Each row below holds a small network's activations on one input, seen along a few directions.
In each table, some parts of the input vary, and every possible input appears once, in random order.
Descriptions start from the smaller parts, as in this example, which fits no table here: one of 2 separate values, together with either a single point or one of 11 places around a ring or (one of 4 places along a line, together with one of 8 places around a ring).
Shared parts are said once, and a part with two or three values counts as separate values.

Other details of the inputs vary at random and push rows far along two fixed directions, the same in every table; ignore that.

A family of inputs:
r1: [ -1   3   5 -10  -8  -2 -17   4  14   3  -3   5  -2  -5]
r2: [ -8  -5  -1   5  -4   2 -12  11   6 -15   3   5  -8   1]
r3: [-17  22   2  16 -11 -11   7 -11   8   4  -3  -4  -3 -24]
r4: [  7   4  -1  -1   4  -1   6   3 -15  -3   5   1  14   6]
r5: [ -3   4  -8  -9  -4   0 -12   9  14  -2   1   6 -14  -2]
r6: [  8  -1   1  -5   4   0   1  -3 -13  11  -3  -7  11   1]
r7: [  5  -4 -12  -1  10   0   9   2 -12   2   6  -2   1   5]
r8: [ 8  7 -2 -9  7 -3 14 -8 -4  5 -1  0 -2  5]
r9: [ 8  6 -1 -5  8 -4 10  1 -3  7  9  4 10  3]
r10: [  3   7   2  -3   3   1   2  -2 -15   4  -6  -7  14   1]
r11: [ -1  -7  -3   0  12   5   5  -2 -10   8  -3 -10   2   3]
r12: [ 5 -1  5  1 11 -4 17 -8  0  1  4  3  0  5]
r13: [12  5 -4 -6  3 -1  7  1 -7  9  1 -3 11  2]
r14: [ -7  -9   6   0 -13  -1 -13  -6   9  -5  -6  -2  -9  -2]
r15: [  5   0   6   5   7   0   7   2 -12  -3   6   0  15   5]
r16: [-10  -2   1  -4   0   3 -13   5  17   0  -3   1 -12  -4]
r17: [ -1   4  -2   5  11  21   6  -1 -15   9   1   6  -2   5]
r18: [ -5  -1  10  -5  -6   0 -16   3  17   2  -2   3  -1  -5]
r19: [-13  28   2  23 -17   6  -2  -1  -7   8   5   9   5 -24]
r20: [ -4 -11   9   3 -11  -1 -16   5   9  -3   2   3   2  -4]
r21: [ 9 10 -1 -9  6 -3  7  0 -5 11  3  0  9  1]
r22: [  0  -9   5   4 -11  -3 -15   8   8  -6   8   7   1  -3]
r23: [ -2  -8   9   3  -9   1 -12   7  16  -2   1   4   2  -4]
r24: [ -7 -12   7   5 -12  -3 -10  -3  10  -8  -2   3  -9   0]
r25: [  3  -3  -8  -4  10   4   4  -2 -13   8  -5  -9   0   2]
r26: [  2  -6   5   3  -9  -1 -12   9  16  -5   7   8   1  -3]
r27: [  6   9  -1  -4   1  -1   4   2 -16   2   0  -4  13   3]
r28: [ 4  1 -9 -4 12  5  7 -1 -6 10 -6 -8  1  1]
r29: [ -7  -5  10   0  -6  -3  -6  -3  19  -6  -1   7 -10  -1]
r30: [  3   5 -10  -3  14  -1  13   3  -3   5   7   2  -1   4]
r31: [ -2  -3 -11  -5  -9   0 -16   9   5  -5   0   1 -13  -2]
r32: [-7 -8  0  4 -3  3 -9  8 16 -4  0  2 -9 -3]
r33: [ -4  -8   8  -1 -12   0 -19   3   8   0  -2  -1   1  -5]
r34: [ -9  -6  10   4 -11  -1 -10  -2   8 -15  -4   3  -6   3]
r35: [  5   7  -3  -4   1  -2  11  -7 -16  -4  -4  -4   2   6]
r36: [  5   3  -2   0   3  -3  13  -6 -14  -8   1   0   4   8]
r37: [ 7  1  6  0 12 -2 10  1 -1  6  9  4 11  3]
r38: [ -5  -5   6   5 -11  -3  -9   1   7 -18   1   7  -7   3]
r39: [ -1   0   0  -6  -9  -5  -5  -1  16  -9   4  11 -12   1]
r40: [ -6  -3  -1   1   1   0  -8   9  17  -6   7   9 -12  -2]
r41: [-38  76 -32  64 -31 -34  30  -3  -8   8  14 -11   7 -77]
r42: [ 1  6 -6 -7 15  2  8 -2 -4 11 -4 -5 -1  1]
r43: [  9 -23  15 -13  10  11  -9   5  -2  -6  -2   2   9  23]
r44: [ 10  -2  -3  -2   3  -3   6   1 -13   4   8   0  12   4]
r45: [  2   4   5   5   4  16  10 -11 -14   6  -1   8  -2   7]
r46: [ -3  -7  -4   4  -3   1  -9  10  16  -7   5   5 -10  -2]
r47: [  8   0  -1  -5   5   1  11 -11  -5   6  -8  -7   1   4]
r48: [  4  -4   5  -1   7   2  12 -12  -2   6  -7  -8   3   5]
r49: [  8  -4  -5  -1   2  -4  13  -7 -12  -1   4   0   1   7]
r50: [11  2 -5 -6  3 -1 13 -7 -6  4 -3 -4  0  6]
r51: [  2   0   2  -6 -12   0 -17   5  13   2  -5   1   0  -5]
r52: [ -1 -10  -2   5  13   3   9   0  -9   5   1  -6   2   3]
r53: [  6  -4  -1  -5   3  -1   7 -12 -12   6  -7  -8   1   5]
r54: [ -5  -1  -8  -1  -7   1 -13  11   4 -15   3   6  -9   1]
r55: [ -5   2  -8  -6  -8   2 -16  10   2 -11  -3   2 -10   1]
r56: [  4   6   1  -7   8  -2  11 -12  -3   8  -6  -3   0   2]
r57: [ 8 -6  2  4  8 -2 16 -7 -2  0  3  0  2  7]
r58: [  0   1 -11  -5  -8   2 -12  10  12  -3  -1   2 -12  -2]
r59: [-12  -3   1   0  -5   6 -17   6   6  -9  -6  -3  -8  -1]
r60: [10 -1 -5 -2  5 -3 16 -6 -4  0  3  1  2  7]
r61: [  9  -2  -4  -6   1  -3  10  -8 -13   3  -2  -5   0   6]
r62: [ -2   0   7   1   5   2   9 -11 -11  -1  -8  -9   5   6]
r63: [-2 -2  1  0 18  3 12  1  0  7  2 -2  1  3]
r64: [ -8  -5  -1   0  -4   5 -13   6  15  -1  -5  -2 -10  -5]
r65: [ -5   0   3  -5 -14   0 -15  -3   4 -11 -10   0  -9   1]
r66: [ -1   5  -7  -3  10   5   5   0 -15   2  -8  -8   3   3]
r67: [  0   2   8   0   6   3   3  -3 -12   3  -4  -8  15   3]
r68: [ -4  -3   1   5  14   5   9   2 -11  -2  -1  -5   5   6]
r69: [ 4 -8  6  3  8  0 15 -9 -1  3 -2 -3  3  6]
r70: [ 10   2  -3  -5   1  -3   4   0 -14   8   2  -4  10   2]
r71: [ 3 -1 10 -1 12  0 10 -1  0  9  3  0 12  1]
r72: [  4  -2  -2  -3 -12  -3 -12   9  13  -5   6   8   0  -2]
r73: [ -2  -4   8  -2 -10   2 -16   4  15   1  -3   0   1  -5]
r74: [ -2 -11   3   5 -12  -5  -9  -1   9 -11   3   6 -10   1]
r75: [ -5 -11  -4   5  -5   0 -12   9   8  -8   6   5 -11  -2]
Description of these inputs: one of 3 separate values, together with either a single point or (one of 4 places along a line, together with one of 6 places around a ring).
Q: The inputs of r13 and r58 match in every part but the choice among 3 separate values. If r21 is changed in the same way as r13 into r58, which row does it become?
A: r5
Q: Change only the choice among 3 separate values in r30. List by row number the other rows that result.
A: r9, r39
Q: Change only the place on the line of 4 in r28. List by row number the other rows that result.
A: r25, r42, r66

A family of inputs:
r76: [ -9  47   4  44  -1 -14  49 -25 -55  15   4 -19  43 -29]
r77: [ 37 -41  -8 -38  50  18  25   3 -15  -5   8  12  -8  64]
r78: [ -3  53 -22  32  25 -18  66 -12 -28  34  15 -13  19 -35]
r79: [-42  51 -23  34 -55 -20 -27   4  40  -8   1  10 -37 -66]
r80: [ 17 -49   6 -53 -18  22 -74  33  49 -15  -5  22 -27  33]
r81: [ 16 -54   2 -40 -17  20 -58  24  44 -38   5  37 -46  43]
r82: [  6 -54  36 -44 -22  25 -72   6  50 -19 -22  19 -29  38]
r83: [ -7  54 -41  34  24 -23  68  -6 -41   8  19 -14  14 -26]
r84: [ 21   2 -16   1  38   0  53  -8 -35   7  13  -2   6  21]
r85: [ 12 -48   1 -55 -18  24 -73  24  45 -18 -17  15 -39  35]
r86: [-13  56 -42  29  26 -18  67 -13 -39  13   6 -22   3 -29]
r87: [ -1  56 -27  31  10 -17  40   2 -58  31  15 -23  49 -39]
r88: [-42  47  13  45 -68 -25 -45  15  26 -18   6   8  12 -66]
r89: [ 18  -1  18  -3  35   0  43 -20 -28  30  -3 -16  39  10]
r90: [ 40 -36  -7 -41  37  23   4   9 -40   1  -2  -4  14  55]
r91: [ 35 -38  -2 -46  53  25  21  -5  -7  14  -8   0 -14  56]
r92: [ -5  54 -26  30  29 -19  66 -11 -25  33  16 -11  19 -33]
r93: [ 31 -32  24 -26  33  19  12  -7 -43   0  -9  -8  35  50]
r94: [ 42 -38  -7 -39  36  21  12   5 -33   1   1  -2  11  58]
r95: [-10  13 -11 -10 -28   0 -49  26  14   4   0   2  -1 -24]
r96: [  9 -51  40 -47 -21  24 -82  24  45 -20 -16  19  -7  33]
r97: [  9 -64  39 -39 -17  14 -61   9  65 -20  -8  25 -24  34]
r98: [ 41 -37  -2 -37  55  17  26   8  -9   7  14  13   4  58]
r99: [-43  44  16  37 -67 -19 -46   6  35  -5   0   8   0 -66]
r100: [ 21 -54   4 -47 -18  15 -68  36  47 -27   6  31 -28  37]
r101: [-39  47 -27  33 -68 -23 -49  25  10 -22   7   5 -11 -61]
r102: [  1 -18   4  30  50  10  61 -15 -35   4  12  -8  13  20]
r103: [ 29 -46  26 -37  32  28  10 -20 -26   5 -18  -4  10  59]
r104: [-44  52 -28  31 -65 -20 -43  15  15 -17  -6  -2 -24 -65]
r105: [  8 -48  -3 -55 -22  26 -83  30  25 -28 -17  12 -35  37]
r106: [-14   3  -7   6 -45  -7 -51  26  53 -25  18  34 -33 -22]
r107: [ -8  35   2  49   5 -25  65 -34 -39  10   8 -18  32 -27]
r108: [-51  28   9  45 -60 -34 -28 -10  52 -16  -8  -4 -26 -65]
r109: [-29  -6  16   5 -55  -8 -53   2  44 -31 -15  12 -31 -18]
r110: [-64  24  -1  60 -41 -12 -21   1  49 -16  -1   6 -39 -62]
r111: [-23  10 -14 -12 -49   1 -74  26  32 -12 -14   4 -27 -27]
r112: [ -5  30   9  51  13 -32  64 -25 -27  18  15 -21  41 -33]
r113: [ 42 -34  -9 -39  69  24  51 -14 -39  14  -5  -8  -2  64]
r114: [ -4  36   8  48   9 -26  63 -27 -30  21  15 -15  43 -33]
r115: [ -4  55 -34  33  29 -23  67   0 -33  19  25 -12  24 -31]
r116: [-42  50 -29  34 -67 -22 -36  11  22 -18  -3   0 -27 -62]
r117: [ 13 -62  38 -37 -22  13 -66  20  53 -30  -2  29 -14  38]
r118: [-43  52 -24  25 -61 -18 -48  16  25  -6  -8  -3 -22 -68]
r119: [ 30 -54  25 -33  38  20  21 -26 -14   0 -15  -6   3  59]
r120: [ 20 -52   6 -46 -21  18 -72  38  44 -26   5  28 -22  38]
r121: [  1  55 -26  33  12 -17  45   0 -54  29  15 -21  45 -37]
r122: [ 19  13 -22 -12  54   1  53   1 -24  26  11 -11  15  12]
r123: [ 12  -7  16   0  33   2  45 -35 -21  24 -12 -19  19  13]
r124: [ 16 -14  21   5  37  -8  48 -24 -16  25   1 -19  30  11]
r125: [  6 -48   0 -51  -3  20 -56  20  60 -23 -10  28 -56  38]
r126: [-14  49   2  37   1  -9  47 -32 -54  21  -9 -27  33 -30]
r127: [ -3  58 -25  25  15 -14  43  -4 -49  40   6 -27  40 -41]
r128: [  5 -50  -3 -47  -8  19 -54  20  51 -36  -7  29 -60  44]
r129: [-25  -4  21  10 -60  -6 -56   7  38 -36  -1  21 -20 -15]
r130: [ 21   8 -19 -15  35   4  38 -12 -34  29  -8 -20  12  10]
r131: [ 21   0  22   4  29   3  41 -18 -39  21   7  -9  45  16]
r132: [-20   0  27   9 -57  -4 -65  17  42 -24   4  23  -5 -21]
r133: [-37  49 -18  35 -53 -22 -27  13  44  -4  13  17 -25 -67]
r134: [-50  45   6  38 -70 -19 -47   2  20 -24 -14  -2 -10 -60]
r135: [  0  51 -33  35   7 -23  58 -11 -52  16  13 -18  25 -31]
r136: [ 43 -39   2 -35  52  18  25   7 -11   8  14  11   5  56]
r137: [ 13  12 -26 -15  51   4  48  -7 -24  20  -2 -16   0  14]
r138: [ 44 -36  -3 -48  45  20  12   6 -15  22  -1  -2  12  48]
r139: [-50  51   8  36 -66 -19 -46   2  27 -10 -16  -4  -5 -67]
r140: [ 31 -38  30 -42  37  31   3 -17 -24  18 -21 -11  18  53]
r141: [ 37 -39  -7 -43  45  27  19  -8 -20   4  -6   3 -13  58]
r142: [ 19   6 -23 -10  30   3  41 -13 -43  16  -5 -18   9  14]
r143: [ -4 -76  30 -13   0  25 -53  27  61 -36  10  34 -35  39]
r144: [ 43 -58  25 -22  60   9  52 -25 -37   4  -2 -14  27  66]
r145: [ 14 -63  15 -14  58  34  27 -12 -13  -4  -7  -3 -13  59]
r146: [ 30 -45  26 -41  42  21  15 -19 -14  16 -20 -11  13  52]
r147: [ -8  41   0  45   3 -24  60 -27 -45  13   6 -19  38 -29]
r148: [-15  31   0  47  10 -27  65 -39 -34  14  -4 -32  20 -31]
r149: [-42  43  15  40 -65 -22 -39   3  42  -6   1   9  -3 -64]
r150: [-60  27   4  64 -40 -16 -18  10  51 -12  13  11 -25 -67]
Q: The inputs of r82 and r103 match in every part but one. If r118 is changed in the same way as r82 into r103, which row does it become?
A: r104
Q: The inputs of r133 and r79 match in every part but one. If r96 is changed in the same way as r133 into r79, which row does it become?
A: r139
Q: What do these inputs look like to the network?
A: one of 5 places around a ring, together with either a single point or one of 6 places along a line or one of 8 places along a line
Q: Change only the place on the ring of 5 in r128. List by row number the other rows that result.
A: r77, r92, r98, r125
Q: Start at r87 and move only the place on the line of 8, one step at a time. The first step leads to r121. Which rows follow, in order?
A: r120, r100, r106, r136, r98, r115
Q: Change only the place on the line of 6 in r149. List by row number the other rows that result.
A: r89, r96, r97, r99, r124
Q: Change only the place on the ring of 5 in r135. List by row number the other rows that result.
A: r100, r130, r138, r142

A family of inputs:
r151: [-23  18 -23  -8 -30  -4 -43  18  37  -7  -7   7 -40 -27]
r152: [-34  61   0  48 -40 -28  12 -23 -19   6  -8 -18  18 -61]
r153: [ 16  23 -28 -12  50   8  55 -16 -39  43  -8 -26   9   4]
r154: [ 28 -65  31 -48  11  32 -35   2 -11 -21 -19   4   3  68]
r155: [-19 -28  10  15 -45  -6 -49  21  43 -51  16  32 -31  -1]
r156: [ 28  13  10  20  56 -10  74  -4 -30  40  34  -2  59   2]
r157: [-14  -3 -21 -21 -41   2 -65  29  49 -27  -6  16 -50 -10]
r158: [-26  -9  22  -7 -43   6 -58  -3  51  -7 -28   3 -30 -17]
r159: [ 22 -51  29 -28  -1  20 -30   1 -16 -19 -11   3  12  48]
r160: [ 35 -31 -16 -51  27  21  -5   9 -15  -1  -4   3 -10  50]
r161: [ 13  10   9   2  33   3  48 -33 -52  27 -18 -33  36   8]
r162: [-42  46 -13  61 -31 -32  22  -9  21  -9  12  -1 -15 -61]
r163: [-35  30  -6  43 -11 -20  23 -12  22   2   7  -2 -15 -44]
r164: [ 15 -17  -2 -38 -22   6 -71  50  52  -6  19  32  -6   5]
r165: [ 31 -34 -15 -46  27  24 -10  17 -24 -12  -3   6  -7  54]
r166: [-22  51  18  39 -44 -27 -15   8  13  19  14   0  42 -65]
r167: [ 16   8  -4  20  50  -6  84 -29 -46  18  12 -13  24  13]
r168: [ 30 -31 -17 -35  15  19 -15  20 -23 -14   5   9  -1  45]
r169: [-47  55   3  45 -42 -23  -3 -19   9  12 -16 -18   1 -70]
r170: [ 18 -56  15 -18  19  16  -5   8   7 -29   8  18 -15  55]
r171: [  8  10  -1  19  62   1  87 -34 -29  38   1 -20  15   4]
Q: What do these inputs look like to the network?
A: one of 3 separate values, together with either a single point or one of 6 places along a line
Q: The inputs of r156 and r166 match in every part but the choice among 3 separate values. If r163 is changed in the same way as r156 into r166, which row does it become?
A: r169
Q: Change only the choice among 3 separate values in r168. List by row number the other rows that result.
A: r155, r159
Q: Change only the choice among 3 separate values in r154. List by row number the other rows that result.
A: r165, r170
